Each row below holds a small network's activations on one record, seen along a few directions.
Records have a field called VOD. Each example row is followed by its value.
Other fields move the rows too, some of them a lot.
In the rows, zero is written as 500.
Random noise pushes rows far along 13 fixed directions. That doesn't count. These rows show it; they differ only by the noise:
[418 515 486 543 544 413 625 472 609 534 486 540 573 677 535 650 545 468
 622 334 574 353 505 215 468]
[445 658 481 468 548 298 282 572 462 529 498 515 366 381 597 653 364 378
 186 648 425 404 521 441 363]
[593 460 389 408 379 498 469 471 422 460 359 418 304 319 408 447 679 531
 525 385 525 568 534 656 519]
[649 615 453 573 622 173 561 522 426 334 609 392 630 676 448 558 458 564
 396 380 535 348 516 466 578]
[498 590 524 413 502 374 477 534 427 403 530 545 600 599 507 691 524 457
 321 395 405 320 516 452 548]
[376 494 505 619 568 456 449 499 758 545 483 353 560 658 500 518 470 460
 530 523 518 547 457 471 569]
[467 370 502 589 365 389 524 389 460 459 471 758 197 420 682 682 655 422
 278 516 528 802 465 423 430]
[607 344 470 561 395 748 503 456 520 282 139 581 416 476 739 681 728 369
 477 282 605 665 204 210 403]
[391 604 599 414 584 526 375 670 513 526 427 439 500 596 779 572 358 370
 336 462 387 166 332 274 477]
[643 495 411 325 573 426 778 687 557 814 574 210 678 733 271 307 547 657
 812 457 432 253 687 581 596]
[ 73 633 574 379 572 515 445 273 603 633 276 534 285 503 440 389 562 519
 600 503 531 491 503 468 595]
[258 582 346 431 411 644 421 561 659 579 329 465 727 476 308 652 572 327
 692 304 623 334 694 218 453]
[673 654 451 273 675 625 396 373 502 620 375 218 608 423 343 392 469 608
 708 716 347 253 500 526 276]
[738 462 302 684 384 465 522 368 662 469 498 720 588 284 222 971 668 408
 560 576 586 850 626 497 176]
[473 655 456 648 472 695 568 522 396 605 547 774 490 166 372 405 392 441
 664 609 644 650 562 489 370]

[552 588 472 706 642 601 253 718 640 595 658 296 764 430 516 398 120 403
 445 864 462 523 504 509 359]  simup
[395 588 676 557 633 619 670 436 509 653 772 660 675 570 442 284 318 555
 755 771 432 488 585 520 452]  fafo
[470 633 559 553 595 410 545 387 544 448 415 797 484 513 578 891 498 407
 418 489 502 463 346 313 340]  zut
[563 486 581 672 628 376 556 339 538 472 618 603 413 549 682 530 373 583
 442 620 435 592 291 428 434]  muk
[593 477 431 539 334 473 443 762 515 464 526 584 521 401 526 778 522 336
 343 331 460 446 491 561 495]  tigul
[619 425 509 458 491 433 395 497 578 614 611 448 434 408 509 596 489 483
 451 729 375 500 547 635 309]  tuvi
[495 681 533 349 590 569 420 338 225 190 408 354 755 575 446 255 466 654
 368 422 439 345 420 550 716]  tuz
[693 552 497 500 529 704 429 562 467 280 498 374 841 499 423 544 484 467
 602 365 475 283 395 505 502]  zut
[465 361 547 590 409 695 443 411 514 364 581 533 529 558 725 458 510 507
 467 428 442 551 368 497 580]  nubub
[563 597 641 409 594 787 353 563 431 361 425 508 597 423 622 559 356 419
 405 553 343 287 235 532 421]  kogo
[520 727 503 543 494 598 302 510 598 487 606 597 531 181 424 780 289 463
 657 372 396 123 415 638 315]  tuvob
[496 449 660 402 421 730 565 756 580 605 647 617 715 547 536 658 497 344
 619 459 386 235 545 471 432]  katog
[592 542 436 679 543 504 616 638 419 384 423 643 685 550 477 494 453 427
 366 520 710 752 443 378 557]  netan
[228 578 772 346 464 305 572 514 255 498 788 760 268 499 651 408 401 506
 430 433 422 196 587 613 648]  gonik
[752 298 321 287 298 787 405 569 304 552 425 408 650 328 563 450 627 387
 501 678 470 529 680 290 216]  netan
[626 695 547 240 681 523 653 581 328 437 262 624 540 471 239 496 554 533
 646 490 616 482 464 545 525]  kug
[373 393 543 725 532 511 561 616 826 640 521 551 534 693 602 639 438 366
 507 575 571 725 476 380 483]  lamov
[515 311 497 386 230 831 703 540 365 661 652 584 478 358 435 207 647 571
 825 308 450 539 616 711 652]  nabib
[458 380 412 466 428 509 258 248 676 430 422 311 368 430 612 651 607 481
 589 392 486 374 534 342 297]  lamov
[714 681 529 618 669 571 441 278 562 315 521 553 657 352 394 694 378 602
 546 602 408 449 288 596 296]  tume
[236 528 499 431 376 416 477 551 414 366 512 559 584 577 450 532 597 434
 390 201 579 374 629 508 787]  katog
[623 413 624 502 471 578 858 516 417 524 654 706 590 645 578 536 530 613
 712 272 419 372 344 480 601]  muk
[317 556 600 356 569 331 485 116 375 566 605 707 428 534 460 502 527 570
 366 836 408 579 707 414 404]  goral
[341 745 677 435 632 461 388 417 469 519 497 654 326 385 611 588 311 516
 471 525 384 232 354 567 432]  totom
[510 453 676 534 498 432 473 120 376 226 538 811 312 523 767 714 640 550
 248 534 348 622 274 451 450]  tigul
[589 454 590 601 571 143 536 435 525 304 638 486 300 696 804 702 484 577
 333 238 447 273 317 428 511]  simup
[461 384 634 482 573 717 403 138 687 493 398 479 484 562 719 591 537 529
 549 728 393 581 296 315 288]  gonik
[490 246 341 481 333 744 352 560 834 619 336 219 646 570 512 659 668 340
 653 463 491 550 560 289 359]  mal
[546 372 501 508 364 465 538 416 566 313 649 491 719 646 343 619 651 525
 549 296 471 588 562 715 687]  sadi
[445 373 332 463 230 494 240 433 487 423 547 460 384 199 475 667 603 404
 516 348 528 451 734 471 361]  zili
[486 357 285 359 498 435 520 343 484 623 302 199 419 583 463 258 683 623
 616 518 572 579 715 304 467]  zili
[343 447 532  69 345 847 417 423 320 531 322 647 785 640 462 601 720 448
 138 694 157 658 645 526 631]  nubub
[580 538 389 537 437 581 425 752 504 386 397 282 643 466 404 412 492 450
 429 292 544 496 438 665 744]  gatas
[402 714 566 412 748 516 489 308 508 538 359 589 653 643 518 605 392 531
 438 699 399 403 411 303 356]  tuz
[550 787 492 412 832 448 717 521 612 627 246 239 596 690 316 339 396 780
 668 363 424 277 276 638 730]  tume
[452 609 382 710 354 702 371 633 460 109 130 618 500 192 377 486 549 335
 424 149 843 737 337 548 691]  goral
[300 412 562 577 553 351 473 506 507 556 605 378 419 664 768 295 407 491
 415 512 559 399 510 262 578]  tuvi
[670 402 487 619 403 416 471 595 155 204 751 492 419 411 773 279 425 477
 406 396 612 434 554 414 503]  nabib
[681 483 621 215 470 798 538 561 311 430 392 496 615 554 624 547 591 526
 526 421 304 228 322 417 450]  lisot
[569 476 504 470 602 509 660 365 586 602 411 535 422 514 451 473 563 553
 849 507 583 511 460 348 323]  tuvob
[721 682 526 511 560 792 547 334 419 549 516 732 544 151 297 570 446 581
 801 635 475 486 400 614 195]  mal
[523 528 556 484 585 332 320 258 639 382 453 265 313 505 494 509 559 606
 433 510 369 498 355 792 565]  gatas
[493 398 551 649 570 449 406 400 919 524 473 281 241 512 616 559 455 512
 734 441 528 407 268 587 412]  fafo
[489 320 483 536 387 674 507 325 632 558 685 388 560 519 643 471 545 527
 822 430 461 361 598 334 357]  totom
[440 253 381 496 251 593 505 444 481 635 721 431 389 366 576 257 574 517
 660 464 521 609 709 535 510]  sadi
[623 467 595 297 401 341 601 319 279 534 691 842 289 399 516 757 659 574
 372 675 288 518 637 558 293]  lisot
[389 383 375 592 443 556 196 494 726 390 352 195 491 463 473 461 510 372
 426 522 588 646 512 562 515]  kogo
[364 484 537 475 514 479 388 347 546 524 637 699 540 352 334 646 495 385
 582 842 605 768 756 415 289]  kug

Here are new rows. What is VOD for each?
[674 259 676 417 571 726 676 654 536 619 373 330 475 806 865 317 540 542
 514 655 312 598 223 464 563]  totom
[210 555 493 260 432 269 436 336 429 348 343 541 569 734 388 690 673 520
 167 246 370 445 579 495 847]  muk
[371 585 511 615 521 505 369 339 723 458 545 618 671 480 364 766 442 409
 504 594 511 538 535 482 406]  goral
[495 653 487 408 556 371 731 720 440 824 414 809 329 365 421 654 482 467
 488 547 586 474 561 475 354]  katog
[522 620 489 718 649 657 650 598 582 553 353 525 487 351 417 322 401 485
 877 405 807 506 346 416 416]  katog
[586 329 475 547 440 429 870 536 235 309 539 614 672 831 613 361 672 561
 469 210 707 595 520 233 779]  netan
[516 484 368 601 546 284 436 241 609 266 573 392 774 707 397 701 551 538
 406 395 505 542 569 354 561]  muk
[521 262 415 411 399 402 585 648 610 693 651 330 747 832 392 551 638 476
 433 601 378 603 786 477 613]  mal
[540 371 551 600 379 448 619 406 384 324 610 666 300 398 539 464 631 594
 610 310 551 627 479 675 606]  zili
[279 512 593 548 693 302 401 248 838 594 433 295 321 747 523 502 495 621
 494 614 407 561 338 646 628]  mal
[326 447 798 547 416 570 765 328 416 533 770 962 304 546 627 514 569 609
 593 436 411 576 389 657 639]  lisot
[398 571 567 592 450 464 514 738 572 568 741 588 709 566 463 562 304 447
 316 539 387 504 536 712 685]  tuz
[145 711 611 355 628 492 376 333 544 660 516 593 442 438 391 433 355 487
 603 667 487 282 605 464 454]  netan
[363 303 400 756 361 701 358 212 776 357 512 325 420 356 532 404 572 517
 761 329 636 668 437 522 539]  tume
[527 656 471 374 750 483 610 401 462 535 295 302 721 785 301 272 501 683
 565 571 501 464 519 499 621]  lamov
[399 559 425 559 536 483 467 710 592 563 352 428 572 610 532 531 405 411
 316 455 562 565 493 385 620]  lamov
[318 433 352 701 399 246 575 517 338 439 758 588 649 587 494 401 464 465
 441 409 718 600 872 208 601]  zili
[630 674 560 315 661 757 484 539 391 559 283 449 470 355 479 301 382 536
 632 638 437 273 325 516 359]  fafo
[240 399 553 400 410 441 385 423 567 532 607 348 481 659 591 421 571 488
 433 424 401 376 619 504 689]  gatas
[774  98 410 417 332 658 846 348 370 558 470 469 291 529 688 362 821 651
 814 307 551 531 483 308 354]  kogo
[552 591 501 648 524 510 518  33 267  62 596 734 751 529 456 612 566 603
 456 363 574 571 513 305 500]  lamov
[396 400 584 761 520 402 407 570 786 454 459 561 285 514 730 659 426 322
 428 445 632 680 299 338 411]  simup
[257 247 476 578 334 398 511 468 839 611 738 456 520 751 641 711 593 433
 587 299 484 421 696 324 555]  lamov
[289 286 454 583 312 198 259 591 638 405 703 353 410 628 650 591 496 312
 145 495 509 584 709 488 639]  fafo
